[107 128 129 152 116 109 146] ==> 128

[[123 141 137 117 118]
 [116 105 123 145 140]
 [122 127 131 128 126]] ==> 141

[[120 139 131 147]
 [110 120 149 131]
 [124 144 107 147]] ==> 139

[[130 121 135 103 104 136 124]
 [130 121 116 113 135 133 128]
 [130 121 135 151 135 136 124]] ==> 121

[148 149 148 150] ==> 149

[[118 120 118 125 140 151 126]
 [124 120 122 125 133 144 125]
 [123 145 135 138 131 104 137]] ==> 120

[[139 112 114 142]
 [142 122 118 137]
 [135 105 112 144]] ==> 112

[[120 123 150 108 148 133 147]
 [109 126 119 125 128 122 135]] ==> 123
---
[151 157 132 140]
151, 140

[[129 124 120 136 131]
 [123 109 152 147 127]
 [135 146 128 110 128]]
129, 128

[129 111 134 112 130 103 142]
129, 142

[[106 142 113 121]
 [104 143 112 121]]
106, 121

[[125 150 131 118 122 134]
 [129 124 130 136 137 116]
 [141 121 117 127 136 128]]
125, 128

[[130 124 151 126]
 [132 130 143 121]]
130, 121
---
(150, 137, 117, 112) -> 117
((153, 132, 133, 155, 112), (134, 112, 146, 129, 155)) -> 146
((145, 113, 145, 136), (125, 123, 140, 113), (154, 129, 138, 158)) -> 138
((150, 117, 138, 119, 122, 130), (104, 143, 112, 121, 108, 129)) -> 112
(127, 99, 128, 129, 149) -> 128
(131, 130, 104, 131, 128, 128) -> 104
(106, 143, 121, 138, 135, 141, 115) -> 121
((117, 131, 123, 117, 138, 118, 133), (149, 136, 141, 137, 128, 127, 121)) -> 141
((129, 132, 109, 142), (110, 99, 148, 145)) -> 148
((147, 145, 143, 100, 104, 137), (117, 135, 119, 135, 135, 132), (137, 138, 138, 137, 122, 130)) -> 138
---
[[125 127 128 128 110 157 113]
 [157 126 131 120 133 134 130]] value 127

[153 100 138 131 116] value 100

[124 122 113 101 107 141 121] value 122

[[123 130 133 114 145]
 [100 129 147 136 127]] value 130

[107 129 154 155] value 129

[106 142 114 122 109 129] value 142
---
[129 130 125 135 129 102 128] -> 128, 129

[155 148 156 117] -> 117, 155

[125 112 102 117] -> 117, 125

[146 101 104 122] -> 122, 146

[156 136 127 119] -> 119, 156

[[147 101 120 111 125]
 [117 136 133 152 146]
 [128 157 150 135 116]] -> 125, 128

[151 128 143 137] -> 137, 151

[102 144 111 121 105] -> 105, 102

[[118 152 130 129 137]
 [119 152 128 128 139]
 [144 118 111 129 135]] -> 137, 144

[133 153 116 131] -> 131, 133
---
((121, 132, 151, 135, 116, 116), (130, 128, 121, 147, 143, 143), (132, 127, 117, 151, 143, 143)): 117
((139, 139, 131, 121, 114, 124, 115), (139, 142, 108, 136, 126, 129, 139), (110, 128, 153, 145, 153, 133, 151)): 153
((130, 117, 116, 135, 154), (148, 135, 143, 137, 115), (114, 123, 118, 122, 137)): 118
((119, 133, 149, 116, 116, 126), (135, 144, 133, 121, 122, 116), (143, 119, 103, 146, 143, 130)): 103
((129, 138, 117, 156, 129, 111), (147, 135, 156, 121, 148, 139), (136, 102, 122, 124, 120, 126)): 122
((138, 106, 135, 125), (126, 135, 129, 122), (130, 100, 138, 133)): 138
((119, 113, 122, 149, 152), (135, 119, 110, 126, 113), (113, 147, 133, 137, 125)): 133
((147, 121, 102, 130), (112, 123, 136, 131), (105, 118, 137, 134)): 137
((126, 119, 118, 129, 147, 150), (135, 128, 135, 115, 122, 129), (118, 113, 118, 132, 134, 143)): 118
((114, 152, 118, 150, 128), (101, 152, 131, 145, 144), (102, 152, 126, 101, 119)): 126
---
[[128 133 131 128 128 156 156]
 [128 127 127 128 128 144 144]] result: 156

[[107 157 124 127]
 [108 117 140 143]] result: 127

[[120 129 127 128 154 128 138]
 [130 126 129 128 115 100 132]] result: 138

[[146 115 116 112]
 [154 118 119 101]] result: 112

[[116 132 137 102]
 [124 113 128 152]] result: 102

[[133 113 143 119 132 135]
 [109 145 120 123 105 111]] result: 135

[[131 131 146 152]
 [136 133 152 134]] result: 152

[[137 136 141 151 128 129]
 [128 138 121 119 125 139]] result: 129
---
[[140 131 142 112 117]
 [132 126 133 107 123]
 [151 117 139 110  99]] out 133, 151

[112 132 100 138 128] out 100, 138

[[125 131 127 116 147 124 114]
 [144 129 130 124 132 126 124]
 [153 131 130 120 138 123 120]] out 124, 153

[109 132 101 140 151] out 101, 151

[138 146 100 109 137] out 100, 146

[135 149 126 131 134 122 128] out 131, 149

[[127 116 123 121 128 130 132]
 [129 141 136 147 130 127 127]
 [127 150 139 136 128 130 125]] out 147, 150
---
[[118 127 131 127]
 [128 129 130 137]
 [154 126 127 122]] ⇒ 127

[[121 154 134 117 126]
 [127 123 125 143 150]
 [134 141 109 131 124]] ⇒ 117

[[133 111 117 112 154]
 [145 102 107 113 151]] ⇒ 112

[104 115 108 129] ⇒ 129

[109 119 103 100 104] ⇒ 100

[129 148 104 131 118 123] ⇒ 131

[153 125 119 141] ⇒ 141

[152 121 119  99] ⇒ 99

[ 99 114 120 137 141] ⇒ 137
---
[[111 110 146 152 148 126 145]
 [115 128 135 139 126 123 116]] gives 146

[[143 129 125 138 150 126]
 [127 141 121 124 121 122]] gives 125

[[124 132 123 132 130]
 [104 158 113 124 129]] gives 123

[[115 110 137 120 132]
 [137 127 118 126 149]] gives 137

[[137 147 133 157 132 134]
 [135 143 138 157 131 134]] gives 133

[[117 132 144 106 142 123]
 [134 105 132 116 121 131]] gives 144
---
Input: [117 118 134 152]
Output: 152, 117

Input: [128 120 106 144 150 116 114]
Output: 114, 128

Input: [136 116 106 146 116]
Output: 116, 136

Input: [121 128 110 116 156]
Output: 156, 121

Input:
[[148 119 125 137 110]
 [128 132 104 122 119]
 [131 126 132 111 111]]
Output: 110, 131

Input: [128 104 115 129 106 123 114]
Output: 114, 128
---
[[137 121 139 121]
 [142 128 140 140]
 [ 99 137  99 124]] -> 137

[128 118 106 138 126] -> 128

[[128 129 130 152]
 [132 134 135 138]] -> 128

[155 109 145 140 106 148] -> 155

[157 129 134 129 119 138 135] -> 157

[[136 127 152 100]
 [139 141 121 141]] -> 136
---
array([128, 151, 130, 126, 154, 128, 130]): 154, 151

array([138, 140, 150, 147]): 150, 147

array([108, 141, 102, 111, 132, 122]): 141, 132

array([125, 103, 141, 132]): 141, 132

array([127, 121, 123, 104, 131, 130, 133]): 133, 131

array([[111, 118, 121, 118, 148],
       [111, 119, 117, 121, 150]]): 150, 148
